Each row below holds a small network's activations on one input, seen along a few directions.
In each table, some parts of the input vary, and every possible input appears once, in random order.
Descriptions start from the smaller parts, as in this example, which fits no table here: one of 5 places around a ring, together with either a single point or one of 9 places around a ring or (one of 3 separate values, together with one of 6 places along a line).
Shared parts are said once, and a part with two or three values counts as separate values.

Table:
x1: [ 19 -28  28 -17  25  37  32  -5  37 -37   5  43  22 -28  30  17 -12   6
  39]
x2: [-47  18  73  -9 -18  18 -28  -3 -48  48   4 -23  -9  55 -31  19   8  13
 -63]
x3: [ 40  -3 -90  19 -18 -39  -8  31  14  -5 -12 -12 -11 -19   4 -25   0  -9
  19]
x4: [-52   8  54   6 -18   2 -26 -24 -59  11  21 -31 -19  40 -52  -6  33 -10
 -65]
x5: [-44  25  55 -12  -5  -1 -39 -12 -52  22  -2 -29 -13  58 -51  -7  25  -2
 -70]
x6: [ 23 -14 -67  40  -3  21   0  29  45  41  -6  18  -7 -24  33  10 -26   0
  41]
x7: [ 15 -17  24 -34  12  12  32 -10  31 -43 -12  26  24 -28  38  19 -10   7
  46]
x8: [ 25  -8  -3 -11  25 -25  34 -22  -9 -88  27   8  19 -29  -5 -23  23  -6
  15]
x9: [ 29   5   0 -30  25 -23  29  -5  -4 -82  -5   6  18 -18   3 -16  19   2
  15]
x10: [ 28   2 -98  42  -2 -41   3   9   0  -8  16 -16 -13 -23  -1 -30   7 -14
  15]
x11: [ 30   7 -82  26  -3 -29   4  26  22  28  -8  -8  -8 -19  18 -15 -28   5
  28]
x12: [-57   9  83 -13 -25  34 -35 -14 -22  60  -8  -9 -11  44 -16  31   2   2
 -43]
x13: [-65  13  78   4   0  52 -29 -18 -14  68   0   5 -16  40 -23  23  -1  -1
 -52]
x14: [ 27 -19  17 -34   9  -9  34   0  16 -57  -5  17  30 -29  17   2  -8   9
  31]
x15: [ 29   2 -72  24  -5  -9  -4  20  43  41 -12   6  -6 -21  35   1 -31  -1
  44]
Question: What is each input in this table made of?
Answer: one of 3 separate values, together with one of 5 places along a line
Question: The inputs of x3 and x5 match in every part but the choice among 3 separate values. If x6 is changed in the same way as x3 into x5, which row does it become?
Answer: x13
Question: Change only the choice among 3 separate values in x11. List by row number the other rows that result.
Answer: x2, x14

Table:
x16: [  4  10  -1  -7 -18 -23 -15  11 -59 -19  17 -41  -1  46 -40  -9  38   8
 -53]
x17: [ 58  15 -27 -31  17 -23  33  34  37 -25 -40  19  10 -37  39  -4 -36  12
  41]
x18: [ -3  19  68 -54  30  -4  11   9 -12 -38 -32   9  13  16 -28 -20   0  19
 -34]
x19: [-31 -10 -19  13 -41  -4 -23  12 -20  76   9 -44 -12  40 -12  12 -15  30
 -19]
x20: [ 32 -19 -67  52  37  19  19   1  34 -18  15  32   4 -46   6 -14  -4 -33
  30]
x21: [-49  -5  -4  46 -52   0 -24 -13  -4  74  11 -20 -25  -6 -12   9   0 -24
 -16]
x22: [-34  36   5 -21  -5  -2 -11  -6 -10  62 -16 -23 -24  45  28  23 -24  36
  -8]
x23: [ 39 -13 -96  21 -15 -48   2  35   3  -5  10 -24   3  -3   4 -24  -6  27
  29]
x24: [ 56 -26 -33  -4  20  21   8  14  60 -32 -27  39  10 -33  31  -2 -10 -24
  51]
x25: [-24  -9  51  -2  -5  58 -29  -2  36  50 -19  33   2   7  16  36 -10  -9
   8]
x26: [-31  19  47 -32  -2  21   4  14  15  58 -32  18   1  12  20  24 -40  33
 -12]
x27: [  0  52  28 -43  17 -26  -7 -11 -41 -29 -15 -29  -2  45 -11  -9  24  15
 -31]
x28: [-24 -77  61 -45 -22  -3  82 -66   0 -88  85   4  60 -38  31  29  13  59
  55]
x29: [-19  -2  12  18 -22 -25 -25 -21 -40 -20  20 -15 -12  -3 -52 -26  39 -40
 -51]
x30: [  2  -9  65 -25  28  42 -17  -1  -5 -52 -19  26   0  15 -24   1  25 -28
 -18]
x31: [ 45  38 -63 -19  10 -53   7  14  17 -16 -21 -16   3  -6  40 -14 -24  19
  52]
x32: [ 16 -12 -94  50 -18 -31   6  10   9 -10  11  -3 -13 -49   9 -16  15 -27
  21]
x33: [-34  -5  22  55   7  57 -11 -16  13  62  24  20 -17  -4  -5  16 -11 -21
 -11]
x34: [ -4  -2  44  28  34  26 -11 -21 -32 -30  19  16  -1  -2 -40 -12  26 -54
 -34]
Question: What is each input in this table made of?
Answer: either a single point or (one of 3 separate values, together with one of 6 places around a ring)
Question: Change only the place on the ring of 6 in x22. List by row number the other rows that result.
Answer: x19, x21, x25, x26, x33

Table:
x35: [-57   7  73   6 -37  61 -22  10  15  84 -27  21 -28   6  18  45 -19   6
 -15]
x36: [  9   1  23 -49  -2  -7  20   2   1 -78  -4  11   4 -13  -4 -13  27  18
   6]
x37: [-53 -12  24  48 -23  22 -18 -25 -41  34  31 -19 -13  17 -41   8  33 -25
 -55]
x38: [ 39  22 -79   1  16 -47  21  28  -5   8 -12 -33  11   9  24  -9 -31  33
  28]
x39: [ 43 -22  33 -13  32   9   3  -1  -3 -70   7  20  37  -3 -16  -6  18 -20
   7]
x40: [-11 -38  15  21  20  17  40 -23 -18 -68  39  16  23 -34 -20  -4  31 -15
  -4]
x41: [ 12   2 -52  28  28  45  28  24  66  63 -19  25   8 -24  43  24 -53  16
  46]
x42: [-10 -20  58 -26  51  65  52 -12  46  -6  -9  46  20 -23  25  21 -44  18
  28]
x43: [ 30   7 -81   1 -24 -38 -15  31  22  -8 -18 -10 -25 -12  14 -28   0  10
  34]
x44: [-38  36  32 -20 -11  -9 -38 -21 -30  29  -9 -29 -30  51 -21  -6  17   1
 -42]
x45: [ 22 -13 -85  67  26  -7  16 -14   4   7  46  -7  -9 -23   0 -21  -8 -25
  20]
x46: [-10   2  42   1 -25  -7 -76 -14 -23  33   2  -7  -4  40 -31   3  21 -41
 -35]
x47: [ 16   1  29 -61 -11 -34  36   5 -13 -66  -4   1  28 -11  14   3  11  39
   3]
x48: [-35  22  36 -34 -50 -28 -22   5 -45  36 -23 -42 -11  44 -10  17   9  23
 -48]
x49: [ 44   4 -68  29   8 -39 -24   5  22   2   0   8 -12 -24   5 -33 -11 -37
  28]
Question: The inputs of x41 and x35 match in every part but one. If x45 is changed in the same way as x41 into x35, which row does it become?
Answer: x37
Question: What is each input in this table made of?
Answer: one of 3 separate values, together with either a single point or one of 4 places along a line
Question: Change only the choice among 3 separate values in x49. List by row number the other rows that result.
Answer: x39, x46
Question: Which other rows agree with x36 in the choice among 3 separate values? List them by row number.
Answer: x39, x40, x42, x47

Table:
x50: [ -8  22  -3 -11  -8  -9 -13  15  -6  32 -20 -13 -11  22   4   2  -9  19
 -11]
x51: [-23  -2  16  13  -6  23  -5  -5   9  37  -2   6  -9   0   6  14 -11  -3
  -1]
x52: [  0 -20  21   1  10  16  11 -17   4 -34  17  18  11 -14  -3   3  15 -12
   5]
x53: [-19  -5  21  16  -8  11 -17  -9 -20  11   8  -5  -6   9 -24   1  17 -20
 -27]
x54: [ 14   3  -9 -23   0 -26  16   3 -11 -30   0 -14  11   5   5  -6   1  21
   8]
x55: [ 17  11  -3 -30   6 -14  14  11   3 -20 -15  -1   7   1  16  -2  -5  25
  14]
x56: [  6 -16  21  -2   7   5   7 -12 -10 -42  14   7  11  -7 -11  -2  18 -14
  -2]
x57: [ 41 -13 -92  36   1 -21  13  19  29 -14   3   6   0 -42  17 -17  -6 -15
  41]
x58: [ 21  -5 -95  56 -11 -15 -13  20  19  35   4  -7 -22 -20   5 -18  -9 -20
  19]
x59: [-23 -12  21  18 -10  26 -10  -8   4  30  10   8  -5  -1  -8  11  -3 -12
 -10]
x60: [-12   9  13  -1  -1  17  -9   6  14  43 -17   5  -4  12  10  14 -22   7
  -1]
x61: [-24 -12  22  20  -7  24 -14 -13  -4  19  11   3  -5   5 -18   6  10 -19
 -20]
x62: [ 13   5  -2 -15   1 -25   9  -5 -18 -39  11 -14   9   4  -7 -11  14   9
  -1]
x63: [ 15   7   3 -31  12  -4  13   5  17 -14 -18   9   8  -5  23   3 -14  18
  23]
x64: [ 11   0  17 -12  13 -12   7  -6 -16 -47   3  -1   8  -1 -19 -15  18  -9
 -13]
x65: [ 13   0  12 -20  16  11  16   1  23  -8 -10  18  13  -9  24  11 -16  12
  24]
x66: [  3 -12  14  -7   8  17  21  -8  18 -16   3  20   9 -20  21  12  -7   2
  22]
x67: [-11  18   3 -11  -3   1 -13  10   7  38 -22  -3 -10  17  10   6 -19  13
  -2]
x68: [-12  13  14   6   0  -2 -20  -2 -26   6   4 -13  -9  21 -33 -11  14 -15
 -37]
x69: [-11  16 -11  -4 -12 -20 -11   6 -21  23  -2 -26  -9  25  -8  -2  -2  16
 -18]
x70: [  0 -20  20  -1   7  17  16 -12  11 -23  14  23  11 -23   8   7   3  -5
  14]
x71: [-12  15  -4   2 -14 -20 -15  -1 -28  13   5 -26  -9  22 -19  -7  12   2
 -28]
Question: The inputs of x60 and x65 match in every part but one. If x59 is changed in the same way as x60 into x65, which row does it become?
Answer: x70
Question: What is each input in this table made of?
Answer: one of 2 separate values, together with either a single point or one of 10 places around a ring

Table:
x72: [ 58 -13 -54   6   5 -25  10  34  11 -32  -7   6  -2 -31  -2 -34   5  -7
  18]
x73: [-16 -14  61 -23  11  29  15 -36  -7  -9   9  14  17   5  12  19   0  -5
   4]
x74: [ 35 -13 -31   6   8   8  11  28  48 -13 -25  26   0 -48  33  -3 -21  -1
  34]
x75: [-22  11 -20  33 -10 -12 -30   0 -25  31  -8 -12 -13  27 -25  -9  23 -17
 -35]
x76: [-27   4 -20  27 -33 -18 -24  11 -31  35  16 -27 -10  10 -19   6  20  -6
 -32]
x77: [-35   5 -21  36 -33 -10  -8  -2 -27  33  24 -38 -13  23 -26  -2  12   6
 -19]
x78: [ -6  12 -16  18 -15   0 -41  11  -6  25  -2 -16 -23  32 -37 -12  23 -26
 -39]
x79: [-18  -1  14  23  -8  40 -40  13  16  54 -22  13 -12   6  -3   7 -14  -6
 -24]
x80: [-32 -16  57 -12  -6  37  25 -23  -5 -17  21  11  24  10   7  27   4  25
   9]
x81: [-42  -3   7  25 -29  31  -2  -6   7  62  13 -10 -10  11   2  18 -15  14
   3]
x82: [ 30 -12 -37   9  18  -3  28  -9  35  -1  -2  14  13 -28  47   9 -22  -3
  51]
x83: [ 13  18  41 -15  24   1  -8 -20 -28 -46  -4   1  10  12 -27 -15  25 -27
 -36]
x84: [ 34 -27 -64  15  -7 -33  18  17   6 -35  12 -13  20  -9  10 -12   3   4
  30]
x85: [-18 -19  66 -20 -16  21  23 -20   0 -12   6  15  13 -10   1  29   6   9
   0]
x86: [  0  -6  37 -22   5  -9  -1 -21 -34 -43   8  -4   3   9 -29 -14  27 -13
 -24]
x87: [ 28 -13 -34   5  12  -2  18   9  40  -9 -11  28  -2 -36  36   0 -18  -1
  47]
x88: [-11  31 -15  25   7  -5 -33   8 -21  31 -10 -10 -36  15 -45 -13  15 -29
 -32]
x89: [-19  -5  12  20  -7  32 -32  -4   8  59  -6   9 -14  19  -4  11 -12 -11
  -5]
x90: [-17  22  18  18   2  34 -27  -1  15  60 -21  15 -23   5  -1   0 -16 -31
 -16]
x91: [ 24  -3 -66   8   7 -43  15  -5  10 -37  14  -7  -7 -32   9 -22  -7   2
  26]
x92: [ 15  -7 -70  14 -12 -27  32   6   5 -36  17 -19   8 -23  12 -17   7  18
  35]
x93: [ -3  11  72 -15  28  39  -1 -13   5 -19 -12  28  15   2   3   9  -4 -19
 -11]
x94: [ 24 -17 -38   9  -2   2  31  -2  33  -9  18  10   2 -25  52  18 -12  21
  56]
x95: [-25  -6  29 -10 -12  -7  25 -23 -37 -41  27 -17  18  10 -23  -1  28  17
 -18]
x96: [ 15  63   0 -82   0 -65  -7  28 -29  17 -43 -54  -3  66   8  -2 -28  68
 -18]
x97: [-19 -12  66 -21  11  29   8 -14   0 -16  -2  28  11  -3   3   9   2   1
  -6]
x98: [-34  10  14  22  -7  18 -20 -11  16  69  11   6  -4   2   3   7  -9   4
  -7]
x99: [ 37  -7 -60   2  15 -29  15  15  14 -32  -1 -13  -7 -29   9 -26  13  -9
  28]
x100: [  5  -5  40 -21   3  -3 -12  -3 -25 -48  -6  -6   2  -3 -32 -18  23 -14
 -37]
x101: [-27   9 -20  37  -8 -18 -31 -15 -24  27  17 -23 -18  24 -25  -3   5  -4
 -36]
x102: [-32 -19  11  29 -22  22 -17   4  12  59   5   1   2  24   2  22 -16   5
  -7]
x103: [ -4  63  15 -94  10 -12   8  33   0  38 -55 -19  -1  49  34  25 -54  68
  -8]
x104: [ 19 -17 -38   0  -8  -4  21  17  35  -7   1  15  10 -43  44  19 -12   8
  50]
x105: [ -9  -5  32 -17   6 -15  -3 -39 -33 -47  22 -11   5  13 -26  -3  18  -3
 -22]
x106: [ 41   0 -33   5  36   8  17  17  42  -6 -14  32   3 -28  26  -5 -27 -14
  46]
x107: [  2 -21  71 -19  13  39  -3   0   1 -15 -12  32  11   4  -2  10   5   2
 -11]
x108: [-11  -8  34 -20 -13 -15   6  -7 -40 -39  23 -13  20  -1 -22   8  30  -1
 -24]
x109: [ 47  12 -58   2  26 -31  15  22  14 -31   1   8  -8 -28  -5 -40  -7 -23
  27]
Question: What is each input in this table made of?
Answer: one of 2 separate values, together with either a single point or (one of 3 separate values, together with one of 6 places along a line)
Question: The inputs of x104 and x84 match in every part but the choice among 2 separate values. If x81 is changed in the same way as x104 into x84, which row does it become?
Answer: x77
Question: Change only the place on the line of 6 in x79. List by row number the other rows that result.
Answer: x81, x89, x90, x98, x102
Question: Change only the place on the line of 6 in x84. List by row number the other rows that result.
Answer: x72, x91, x92, x99, x109
